These are the activations of a small neural network, seen along a few directions. Each row is one input.
Each table varies a few parts of the input and shows all the possible inputs, shuffled.
A made-up example of a description, with smaller parts first: one of 5 places around a ring, together with either a single point or one of 9 places around a ring or (one of 3 separate values, together with one of 4 places along a line).
Shared parts are said once, and a part with two or three values counts as separate values.

Other details of the inputs vary at random and push rows far along two fixed directions, the same in every table; ignore that.

Rows:
x1: [ 2  0  2  0  0 -2  7 -9  6 -4  7  4]
x2: [ 0 -2  1  3 -7 -3  3  1 11 -5 16 -1]
x3: [ 0  2  3  7  4  1  8 -5  3 -1  3  3]
x4: [-1 -8 -4  1  6  3  5 -2  5  1 -3  5]
x5: [  2   4  -7  -5   1  -6 -10   5 -14   4 -12  -5]
x6: [ 1  3 11  7  5  3  4 -2  1  0  3  4]
x7: [ 1 -6  3 -1  9  8  0  0  4  4 -1  4]
x8: [  2  12  -5  -8  -8 -13  -4  -1 -12  -2  -1  -6]
x9: [  2  13  -1  -2  -7  -7  -3   4 -16   0  -6  -3]
x10: [-11  12   1  -3 -16  -1 -19 -11 -15  -3  -3   0]
x11: [ 2 -8 -1 -7  7  1  2 -5  7 -3  4  0]
x12: [ 1  3  5  7  3  4  8 -3  2 -1  2  4]
x13: [-1 -2  1 13 -7  1  4  6  7 -1  8  0]
x14: [ 2  0  4  5  4  0  7 -7  3 -2  4  1]
x15: [ 0 -7  0  3 10  3  0 -2  5  2 -2  2]
x16: [  3  14  -1  -5  -8  -5  -3   4 -16   3  -5  -2]
x17: [-1 -7 -3 -3  7  3  4 -4  6 -1  1  2]
x18: [  0  10   1   2 -13  -7  -7  13 -12   1   0  -8]
x19: [ -1  -1 -10  -2  -7  -7 -10  12  -9   3  -5 -10]
x20: [  0   3 -10  -7  -2  -7  -6   5 -13   3 -11  -5]
x21: [  3  11  -4  -5  -7 -11  -4  -2 -14  -1  -3  -7]
x22: [-1 -6  1  0  8  7  4  1  3  0 -2  4]
x23: [ 3  1  5 -1  3 -2  5 -9  5 -5  9  1]
x24: [  3   3  -8 -13  -1 -10 -12   1  -9   0  -4  -6]
x25: [ 0 -8 -3  1  6  5  5 -1  4  1 -4  5]
x26: [ 1  2  5  6  1  4  8 -3  2 -2  2  7]
x27: [  1   2 -12 -11  -5  -9  -6   2 -11   1  -8  -3]
x28: [ 1  1  2  7  2  0  8 -6  3 -1  2  5]
x29: [  4  13   0  -4  -8  -6  -4   3 -17   4  -5  -3]
x30: [-3  4  8  0 -3  7  5 -7  8 -1 -1  3]
x31: [  4  12  -3  -1  -4 -11  -7  -1 -14   1  -4  -6]
x32: [  3  12  -4  -1 -10  -8  -2   4 -16   1  -7  -2]
x33: [-11 -14  -2  31 -34  -3 -15  41  30  -2  41 -24]
x34: [ 0 -7  0 -3  4  8  5  1  4  4 -1  7]
x35: [  2   3  -8  -7   0  -8 -11   2 -12   3  -9  -6]
x36: [ 0 -8 -2 -3  8  2  3 -4  6 -1  1  0]
x37: [ 3  3  8  9  5  3  4 -3  2  0  2  3]
x38: [ 3  2  5  3  5 -2  2 -9  6 -3  8  1]
x39: [ 2  2  6  4  0  5  8 -3  2  2  4  8]
x40: [ 1  1  5  8  4  1  7 -6  3 -1  2  1]
x41: [  2   2  -9  -9  -1  -8  -7   3 -12   2  -9  -6]
x42: [ 1 -6  2  3 10  6  0  0  4  1 -3  3]
x43: [ 0 -6  3  2 10  6  0  1  3  1 -2  4]
x44: [-4 -6  1 -6 -1  9  2 -4 10  1 -6  5]
x45: [-1 -7  4 -1  8  6  3  2  3  1 -2  4]
x46: [-1 -6 -1  1  8  7  5  1  3  1 -3  4]
x47: [-2 -6  2 -1  8  7  4  2  3  1 -2  5]
x48: [-1 -9 -4 -1  5  2  5 -3  6  0 -1  4]
x49: [-2  3  7  0 -5  6  6 -7  8 -1 -1  6]
x50: [-1 -7 -3 -6  7  1  3 -4  7 -2  3  1]
x51: [  1   2 -12 -14  -5 -10  -7   1 -10   0  -6  -4]
x52: [ -2   4  -5 -13  -9  -1 -10   3  -8   3 -14  -6]
x53: [-1  4 10  3 -1  6  1 -8  8  0 -1  3]
x54: [ 1  2  3  5  3  0  8 -6  4 -2  4  2]
x55: [ 2  2  7 10  6  2  3 -5  2  0  2  2]
x56: [-1 -7 -3 -1  8  3  4 -3  6  0  0  2]
x57: [  0   3  -9  -7  -1  -5  -6   6 -13   3 -12  -4]
x58: [ 0 -7  1  1  8  6  4  0  3  1 -3  2]
x59: [  1  13  -1  -3 -10  -8  -2   5 -16   1  -6   0]
x60: [ 1  2  4  8  4  3  8 -4  2 -1  2  3]
x61: [-2 -7  1 -1  5  6  5  2  4  1 -3  7]
x62: [ -7   0 -12  14 -38 -13 -16  35   6  -1  23 -22]
x63: [ 4  2  6  1  5 -2  1 -9  6 -4  9  1]
x64: [  1   3  -8  -8  -4  -4  -6   7 -14   2 -12   0]
x65: [ 1  2  2  3  3  0  7 -7  5 -3  6  2]
x66: [ -2   6  -4 -12  -7  -2 -13   2  -7   4 -14  -5]
x67: [ 2  2  6  9  6  0  3 -6  3  0  2  2]
x68: [-13   3  -4  -9 -11   2 -21  -8 -13  -1  -8   0]
x69: [ -4   0   8   6 -11   6   1   2  12  -1   5  -3]
x70: [ 0 -7 -2  1  6  6  5  1  4  1 -3  6]
x71: [ 1 -7 -1 -1  9  2 -1 -5  7  0  1  1]
x72: [ 0 -7  2 -2  7  8  3  1  3  4 -1  4]
x73: [  2   2  -8  -6  -1  -6  -7   5 -14   3 -12  -5]
x74: [ 2  3  9  9  5  3  3 -3  1 -1  2  4]
x75: [ 1 -8 -4 -8  5  1  3 -5  8 -3  4  4]
x76: [ 2  2  8  7  4  4  7 -3  1 -2  2  3]
x77: [  4  14   2  -2  -6  -6  -7   3 -16   4  -4  -3]
x78: [ 2  1  7  8  4  4  7 -3  1 -1  2  3]
x79: [  1   5  -7 -11  -3  -2  -6   7 -14   5  -9  -2]
x80: [ 0 -7 -3 -8  7  1  3 -5  8 -3  4  2]
x81: [  3  11  -6  -3  -9 -11  -3   0 -13   0  -5  -3]
x82: [-14 -21  -2  26 -27   4 -17  49  28   2  32 -20]
x83: [ 3  1  6  7  7  3  8 -7  1 -1  0  3]
x84: [ 2  2  3 -1  3 -2  6 -9  6 -5  9  2]
x85: [ 1 -7  0 -3  9  0 -1 -5  7 -1  3  1]
x86: [ 1 -9 -1 -5  7  1  2 -5  7 -2  3  0]
x87: [ 2  0  4  1  3 -2  6 -9  5 -4  8  0]
x88: [-5 -4  2 -6  1 10  2 -3 10  1 -5  3]
x89: [ 0 -7  2  1  8  7  3  1  3  0 -3  3]
x90: [ 0  3  8  5  3  4  8 -1  1 -1  3  5]
Each input here is: one of 2 separate values, together with either a single point or (one of 4 places along a line, together with either a single point or one of 10 places along a line).
- Changing only the choice among 2 separate values turns x35 into x31. The same change can be made to x89. Which row results? => x76
- Which other rows does x18 become when the choice among 2 separate values takes its other values? List them by row number. => x45
- A walk changes only the place on the line of 4. It starts at x70 and steps to x46. List the rest of the walk in order. => x58, x42
- A walk changes only the place on the line of 10. It starts at x84 and steps to x8. List the rest of the walk in order. => x65, x54, x3, x60, x12, x9, x90, x16
- Which other rows does x59 become when the choice among 2 separate values takes its other values? List them by row number. => x61

Rows:
x91: [ 2 -8 13 13 12 11 23  0 10 -1  5 11]
x92: [-9 -8 17 22  8 22  7 -6 10  5 -7 14]
x93: [  0  -7 -37 -50   7 -15 -22 -10 -27   2 -35  -2]
x94: [  7  26  -3 -15  -5  -7  -7  -2 -43   6 -31   2]
x95: [  0  28  -2 -14  -4  -4 -12  -3 -43   5 -33   2]
x96: [  1  -7   8   2   6   2  19 -15  20  -6  15   7]
x97: [-11  -5   7   4   1  14   5 -22  19 -10  12  12]
x98: [ -4  -6  -9  25 -24 -15 -20  49   0   1  25 -26]
x99: [ 10  25 -13 -27   5 -23   4 -30 -29  -9 -21   2]
x100: [ -1  -7   9   1  13  11  22 -31  22  -9  12  21]
x101: [ -8  -4  16   2  16  19  13 -32  23  -5   7  18]
x102: [ 17  24 -10 -22   1 -23  -9 -13 -37   2 -19 -11]
x103: [ 3 -5 10 14 17  9 22  0 12 -4  5  7]
x104: [ 7 -3 10  5 13  4 17 -9 22 -7 10  3]
x105: [ 14  26  -5 -25  -6 -22  -5  -8 -34   1 -23  -4]
x106: [  3 -11   1   7  15  -5   7 -21  18 -13  21   6]
x107: [-12  -8  12   5   0  13   2 -25  19  -9   9  11]
x108: [  9  -8  10   8  20  -1   6 -12  19  -6  15   4]
x109: [ -6  -4  -9  26 -36 -10  -9  52   1   6  16 -20]
x110: [  8 -12  10  22  34   9  20 -12  12   0   4  18]
x111: [-10  -7  21  16   9  23   6  -7  10   1  -3  11]
x112: [ -2  -3  -8  17 -30 -12 -17  44   4   3  29 -31]
x113: [ -5  -1  -4  13 -37 -11 -13  49   6   2  24 -24]
x114: [  3   0  -3  10  -8 -15 -14  25  -1   0  17 -15]
x115: [ -7  -6 -10   8 -33 -14  -6  21  13  -9  28 -16]
x116: [ -9  -1  -9  27 -39  -5 -13  52   2  10  15 -17]
x117: [  1  -4   5   3  11   0  18 -16  23  -8  15   3]
x118: [  3  -9   4   5  13   1  14 -20  18  -4  20   0]
x119: [ -6  -6  27   8  19  25  11 -21  18   0  -2  17]
x120: [  2  -8 -30 -33  16  -4 -14   9 -35  14 -50   2]
x121: [ -6   2  -5  12 -43  -9 -19  42  11   3  25 -23]
x122: [ -6   4  -6   2 -27 -10  -9  15   6   2  17 -12]
x123: [  9  28  -2 -22  -6 -10 -10  -5 -38   5 -27   0]
x124: [ 0 -6 11 20  9 19 16 -1 10  4 -2 16]
x125: [ -3  -7  -9  13 -19 -19 -17  22  13  -4  32 -22]
x126: [  4  30  -2 -23  -9  -9 -18 -12 -34   2 -28  -2]
x127: [ -4  -5 -10  23 -29 -10 -14  47  -2   3  25 -29]
x128: [  3  -4  15   5   5  15   9 -12  20  -3   7   9]
x129: [ 12  29  -7 -21   2 -21  -3  -2 -36   2 -24  -6]
x130: [  4  -5 -25 -46  15  -6 -19   5 -31  11 -42  -3]
x131: [  3 -11   0   5  10   0  14 -23  17 -10  21   3]
x132: [ 13  24  -8 -10  14 -14   9 -10 -37   4 -35   6]
x133: [  6  27  -8 -26 -11 -17 -11 -18 -34   2 -22  -1]
x134: [  2  -6  18  12  22  21  26 -12  12   1   2  22]
x135: [ -5 -41  -4 -11  40  30  13  -3  21   4 -15  17]
x136: [  6 -10   5  22  19   9  19  -3   8   3   6   7]
x137: [-17 -34 -32 -12 -26  -5 -32  45  22   6  14 -28]
x138: [ -4  -3  23   6  20  26  14 -19  17  -1   1  20]
x139: [ -3  -7   6   4   0  10  10 -21  19 -10  13  12]
x140: [ 1 -2 15  7  9 14 15 -4 15  2  9 13]
x141: [  1  27  -6  -8  -4  -5 -11  -3 -42   9 -37   5]
x142: [  8  -6 -22 -50  24  -4 -13 -14 -23   7 -45   4]
x143: [ -9  -7  20   3  14  19  10 -35  23  -4   4  16]
x144: [-15  -1   3  15 -44  -2 -32  36  12   2  18 -26]
- Changing only one part turns x143 into x107. The same change can be made to x96. Which row results? => x115
- Changing only one part turns x103 into x129. The same change can be made to x127. Which row results? => x112
- What do these inputs look like to the network? => one of 6 places along a line, together with either a single point or one of 8 places along a line
- Which other rows agree with x132 in the place on the line of 6? List them by row number. => x92, x109, x110, x116, x120, x124, x136, x141
- Which other rows does x120 become when the place on the line of 6 takes its other values? List them by row number. => x93, x130, x135, x137, x142
